((-0.92, 0.25, 0.11, 0.50, -0.66, 0.10, -1.61, -0.61, -0.23, 0.54, -1.00, -1.55, -1.56, -0.52), (1.64, -0.31, 0.53, 0.03, -0.18, -0.81, -0.09, -0.44, -0.93, -0.86, -0.03, 0.32, 1.38, -1.94), (-0.52, -0.47, -0.14, -0.38, -0.32, 1.05, -0.83, 0.07, -0.40, -0.19, -1.08, 0.66, -1.44, 0.91), (-0.96, 0.08, 1.13, -0.11, 0.30, -1.29, -1.70, -0.15, -0.93, 0.60, 0.36, 0.37, 1.46, 0.15), (-0.64, 0.25, -0.58, 0.67, -0.19, 0.13, -1.30, -0.06, 0.61, -0.13, -0.27, -0.72, 2.35, -1.32), (-0.99, -0.19, 0.22, 0.25, 0.48, 0.14, -0.22, -0.09, 0.21, 0.21, -0.35, -1.73, -2.65, -0.38), (0.82, -0.34, -0.63, -0.05, 0.31, 0.66, 0.32, 0.44, 0.15, 0.10, -0.43, 1.15, -1.13, -0.18), (0.48, 0.14, 0.58, -0.35, -0.07, 0.10, 0.54, -0.55, -0.30, -0.52, -0.16, -0.38, -0.71, 0.73))
The smallest entry -> -2.65
The entry just right of the largest entry?
Answer: -1.32
The entry just left of the smallest entry?
Answer: -1.73
The entry just left of 0.08?
Answer: -0.96
The entry just right of 0.61 -> -0.13
The entry just left of -0.72?
Answer: -0.27
The entry just right of 0.82 is -0.34
The entry just left of -0.32?
Answer: -0.38
The entry just left of -0.86 -> -0.93
The entry just right of -0.64?
Answer: 0.25
The entry just right of -1.61 -> -0.61

a =
[[ 0.36  1.31  1.63  0.41  0.34  0.81 -0.55 -0.44 -1.17]
 [ 0.58  0.14  0.41  0.01  0.92 -1.04 -0.94  0.72  1.71]
 [-0.28 -2.57  0.05  3.11 -0.84 -0.04 -3.70 -0.08  1.10]
 [ 0.63  1.23 -1.21 -1.30  0.17 -2.41 -1.23  2.37  5.18]
 [-0.31 -3.01  0.73  2.69  0.11  1.77 -0.49 -2.46 -2.95]
 [ 1.90  1.93 -1.07 -2.59  3.17 -1.02  3.58  0.64  2.67]
 [ 1.37 -1.78  0.97  2.79  3.18  0.90 -0.97 -2.38 -0.52]
 [ 0.81  0.03 -1.05 -0.92  1.35 -0.52  1.90  0.20  1.35]
 [-0.57  0.19  0.63  1.59  0.32  0.39 -0.78  0.10 -0.50]
 [ 1.40 -0.66 -1.61 -0.93  2.11 -1.59  0.52  1.10  4.73]
 [-1.22  5.15  3.32 -0.99 -1.14  1.81  0.34 -0.31 -5.08]
 [ 1.68 -0.84 -0.84 -0.85  3.47 -0.85  2.47 -0.12  2.07]
 [ 1.75  1.15 -2.35 -2.45  2.01 -3.92  0.58  3.26  7.63]
 [ 0.22  0.04  0.74  0.32  1.53  1.08  1.63 -1.10 -1.88]
 [ 1.06 -0.54 -0.61 -0.21  1.27 -0.41  1.24 -0.20  1.32]]
Indices start at 1.
The entry just left of -1.23 is -2.41
Find the top-left entry.
A: 0.36
Find the entry in row 3 and column 1.
A: -0.28
The entry at row 2, column 2 -> 0.14
Find the entry just left of 1.77.
A: 0.11
The entry at row 1, column 3: 1.63
The entry in the top-right corner: -1.17
Find the entry just left of -0.99.
A: 3.32
Find the largest entry.
A: 7.63
The median of all entries: 0.22
Find the entry directly above the smallest entry.
A: 4.73
The entry directly below the smallest entry: 2.07
The bottom entry of the column that holds the smallest entry is 1.32
The entry directly below -0.93 -> -0.99
Find the bottom-left entry.
A: 1.06
Find the entry directly above 1.23.
A: -2.57
Find the entry directly above 4.73.
A: -0.50
The entry just right of 1.37 is -1.78
The entry just right of -2.35 -> -2.45
The entry directly above 0.73 -> -1.21
Find the entry just left of the smallest entry.
A: -0.31
Find the entry just left of 0.39.
A: 0.32
The entry just left of -0.08 -> -3.70
Find the entry directly above 1.15.
A: -0.84
The entry directly below 0.03 -> 0.19
Find the entry at row 2, column 3.
A: 0.41
Find the entry in row 2 and column 1.
A: 0.58
The entry in row 1 and column 2 -> 1.31
The entry directly below the largest entry is -1.88

[[  90.007  107.271   37.895   20.372]
 [  61.136   71.898   32.507   40.307]
 [-134.987 -165.982  -63.683  124.940]
 [ -76.620  -93.970  -35.014   92.573]
 [ 130.224  156.609   60.096   10.052]
 [-150.107 -186.076  -49.138   93.474]
 [ -84.768 -103.210  -44.997   99.858]
 [ 103.915  118.827  136.403 -125.661]]
Rows and columns are numbered from 1.
The entry directly below 92.573: 10.052
Read off the minimum.
Answer: -186.076
The top-right entry -> 20.372
The entry at row 1, column 2 is 107.271
The entry in the bottom-left corner -> 103.915
The entry at row 1, column 1 is 90.007
Read off the entry just left of the largest entry.
Answer: 130.224
The entry at row 1, column 3 is 37.895
The entry just right of the largest entry: 60.096
The entry at row 3, column 1: -134.987
Read off the entry directly above 99.858.
Answer: 93.474
Read off the entry just left of 136.403.
Answer: 118.827
Read off the entry directly above -165.982.
Answer: 71.898
Read off the bottom-right entry.
Answer: -125.661
Read off the entry directly above -84.768.
Answer: -150.107
Read off the entry in row 2 and column 3.
Answer: 32.507
The entry directly above the largest entry -> -93.970
Read off the entry directly below 20.372.
Answer: 40.307
Read off the entry directly below -150.107.
Answer: -84.768
The entry at row 2, column 1 is 61.136
The entry in row 3 and column 3 -> -63.683
Read off the entry directly above the smallest entry.
Answer: 156.609
The entry just right of the smallest entry -> -49.138
The entry directly below -49.138 -> -44.997
Read off the entry directly below -134.987.
Answer: -76.620
The entry just left of -125.661 is 136.403

Read these off the table that follows.
1) Read off the first entry of the largest entry's row.
2) Read off the smallest entry in the first row.
3) Read off the largest entry in the first row.
4) Read off the top-left entry.
5) Read off the entry just left of 2.28.
6) Read off the entry directly above 0.67.
7) Read off the bottom-left entry.
8) Read off the entry just left of 1.86.
-0.55   2.44   3.70  -4.89   0.33
-0.83   1.68   4.55  -4.49   1.32
 0.45   1.38  -1.22   1.18  -5.08
 0.51   0.60  -1.90   1.86  -3.84
-1.67  -1.00   6.23  -1.98   2.95
-0.08   3.57   2.31  -4.31  -2.86
 0.29   0.30  -1.42   2.29  -4.02
-1.40  -4.95   2.63   7.22  -0.99
-0.99   2.78   5.59  -4.41  -2.27
-0.67   2.18   4.06  -4.75   0.67
-0.09   3.58   2.28  -4.25  -3.03
-0.21   2.96   2.58  -5.04  -0.16
1) -1.40
2) -4.89
3) 3.70
4) -0.55
5) 3.58
6) -2.27
7) -0.21
8) -1.90
